Look-ups in named tables: a row name and a column name give one cell, copied from the table.

Doguvod
cols = Faf, Beb, Zod, Likik, Pofegoz
Bifas: [35.76, 22.48, 60.58, -60.13, 5.91]
Fif: [16.94, 33.08, -43.10, 69.41, -1.39]
Putisud: [70.74, 40.55, -22.25, 9.07, -15.68]
Kopobod: [-67.12, -38.43, -0.43, 24.31, 11.96]
Fitevu: [-8.73, -28.12, 69.56, -15.81, 48.06]

What is the Faf of Bifas in Doguvod?
35.76
What is the Pofegoz of Putisud in Doguvod?
-15.68
What is the Faf of Putisud in Doguvod?
70.74
What is the Beb of Fif in Doguvod?
33.08
What is the Zod of Bifas in Doguvod?
60.58
What is the Faf of Fif in Doguvod?
16.94
What is the Zod of Kopobod in Doguvod?
-0.43
What is the Beb of Bifas in Doguvod?
22.48
What is the Pofegoz of Kopobod in Doguvod?
11.96
What is the Zod of Fitevu in Doguvod?
69.56
What is the Likik of Putisud in Doguvod?
9.07
What is the Beb of Kopobod in Doguvod?
-38.43
What is the Pofegoz of Bifas in Doguvod?
5.91
What is the Likik of Fitevu in Doguvod?
-15.81
What is the Likik of Fif in Doguvod?
69.41
Which row has the largest Likik? Fif

Table Vepirod
columns: Pefano, Lotumar, Lefopub, Bem
Fup: [181, 73, 127, 194]
Menulin: [166, 57, 167, 204]
Takibe: [160, 60, 199, 210]
Ratobo: [194, 63, 130, 198]
Silorik: [118, 100, 222, 162]
Fenatap: [169, 56, 169, 204]
Benusez: [195, 95, 178, 174]
Gor: [191, 93, 176, 168]
Safog: [170, 87, 125, 206]
Tebi: [132, 80, 229, 163]
Badi: [148, 101, 184, 162]

What is the Pefano of Safog in Vepirod?
170
What is the Bem of Fenatap in Vepirod?
204
What is the Pefano of Silorik in Vepirod?
118
What is the Bem of Safog in Vepirod?
206
What is the Bem of Silorik in Vepirod?
162
What is the Bem of Fup in Vepirod?
194
What is the Lefopub of Silorik in Vepirod?
222
What is the Bem of Takibe in Vepirod?
210
What is the Lefopub of Fup in Vepirod?
127

Table Duledi
,Pon,Fata,Depuz,Sipori,Vome,Budav,Sozi,Kefam,Gitepab
Fosudes,38,35,34,31,33,27,42,39,48
Tez,36,26,34,36,32,28,36,35,36
Fadud,35,34,38,37,54,52,34,37,50
Kavev,40,36,42,32,22,55,36,39,41
Kom,43,32,32,40,39,13,36,34,26
Nimi,35,47,45,32,14,26,39,43,53
Ver,38,29,42,39,52,77,40,42,54
Soso,34,45,47,34,30,49,39,36,22
Kadiri,35,32,39,38,45,6,39,27,41
Dut,40,36,49,36,38,39,35,36,30
Gamosi,34,43,43,39,41,75,37,46,25
Feraku,34,36,36,37,28,18,37,33,37
Luzofo,42,41,34,31,51,78,37,32,36
Dokanav,38,20,35,33,39,44,40,20,28

What is the Depuz of Feraku in Duledi?
36
What is the Gitepab of Feraku in Duledi?
37
What is the Sozi of Tez in Duledi?
36
What is the Sipori of Kadiri in Duledi?
38
What is the Gitepab of Dokanav in Duledi?
28
What is the Pon of Kom in Duledi?
43
What is the Kefam of Dut in Duledi?
36
What is the Budav of Dut in Duledi?
39

Vosomaf.tsv
	Rebuvi	Setu	Zeziga	Fud	Rop	Debedir	Nisokar	Fur
Mivege	0.42	-0.51	0.19	0.19	-0.06	-0.17	0.02	-0.23
Kegagod	-0.25	0.04	-0.18	-0.18	0.22	-0.39	-0.31	-0.42
Vupulug	0.01	0.07	-0.48	-0.48	-0.39	0.29	-0.27	-0.55
Duken	-0.02	-0.22	0.18	0.18	0.05	0.57	-0.59	-0.29
Rad	0.06	-0.38	-0.40	-0.40	-0.19	-0.04	-0.10	-0.21
Posebi	0.25	-0.49	-0.59	-0.59	0.37	-0.02	0.00	-0.05
Zupok	0.32	-0.10	-0.26	-0.26	-0.11	0.02	-0.25	-0.01
Lon	0.24	-0.38	0.07	0.07	0.22	-0.36	-0.32	-0.19

Lon, Setu => -0.38
Mivege, Zeziga => 0.19
Posebi, Debedir => -0.02
Lon, Fur => -0.19
Zupok, Debedir => 0.02
Kegagod, Nisokar => -0.31
Duken, Rop => 0.05
Duken, Fur => -0.29
Kegagod, Fud => -0.18
Vupulug, Fur => -0.55
Rad, Setu => -0.38
Zupok, Fur => -0.01
Rad, Fud => -0.40
Duken, Nisokar => -0.59
Duken, Setu => -0.22
Vupulug, Fud => -0.48
Mivege, Nisokar => 0.02
Kegagod, Fur => -0.42
Zupok, Fud => -0.26
Row with the largest Nisokar: Mivege

Gupu
        Tasipun    Mim  Perov    Gar  Gidazop  Gatatos
Vutek      2870  -1271   1764   -248    -1792    -2305
Navema     7097  -1220   5375    770      685     -782
Fizapa    -8341  -4119  -4827  -7807     1124     4631

Gatatos of Fizapa = 4631
Perov of Vutek = 1764
Perov of Fizapa = -4827
Gidazop of Fizapa = 1124
Gar of Vutek = -248
Gatatos of Vutek = -2305
Gidazop of Navema = 685
Tasipun of Vutek = 2870
Perov of Navema = 5375
Tasipun of Navema = 7097
Gidazop of Vutek = -1792
Which row has the largest Tasipun? Navema

Table Rifi
|  | Nak | Papo | Diz | Sab | Raf | Ren | Fimefi | Lur | Lofad |
|---|---|---|---|---|---|---|---|---|---|
| Bag | -4.29 | 2.36 | -5.02 | -0.87 | -0.95 | -9.02 | -1.41 | 2.63 | -2.30 |
| Kopeged | -4.68 | 2.36 | -4.66 | -0.29 | -0.95 | -9.02 | -1.41 | 1.17 | -2.30 |
| Noz | 0.57 | 2.36 | -5.02 | -0.87 | 2.51 | -9.02 | -0.41 | 6.76 | -3.33 |
| Tolesuz | -4.86 | 2.36 | -3.82 | -0.81 | -0.95 | -9.02 | -1.41 | 0.69 | -2.30 |

What is the Lur of Bag in Rifi? 2.63
What is the Papo of Bag in Rifi? 2.36
What is the Ren of Tolesuz in Rifi? -9.02
What is the Sab of Tolesuz in Rifi? -0.81
What is the Nak of Tolesuz in Rifi? -4.86
What is the Nak of Kopeged in Rifi? -4.68
What is the Raf of Bag in Rifi? -0.95
What is the Fimefi of Noz in Rifi? -0.41
What is the Fimefi of Bag in Rifi? -1.41
What is the Fimefi of Tolesuz in Rifi? -1.41
What is the Sab of Bag in Rifi? -0.87
What is the Nak of Bag in Rifi? -4.29
What is the Diz of Kopeged in Rifi? -4.66
What is the Lur of Noz in Rifi? 6.76
Row with the largest Nak: Noz

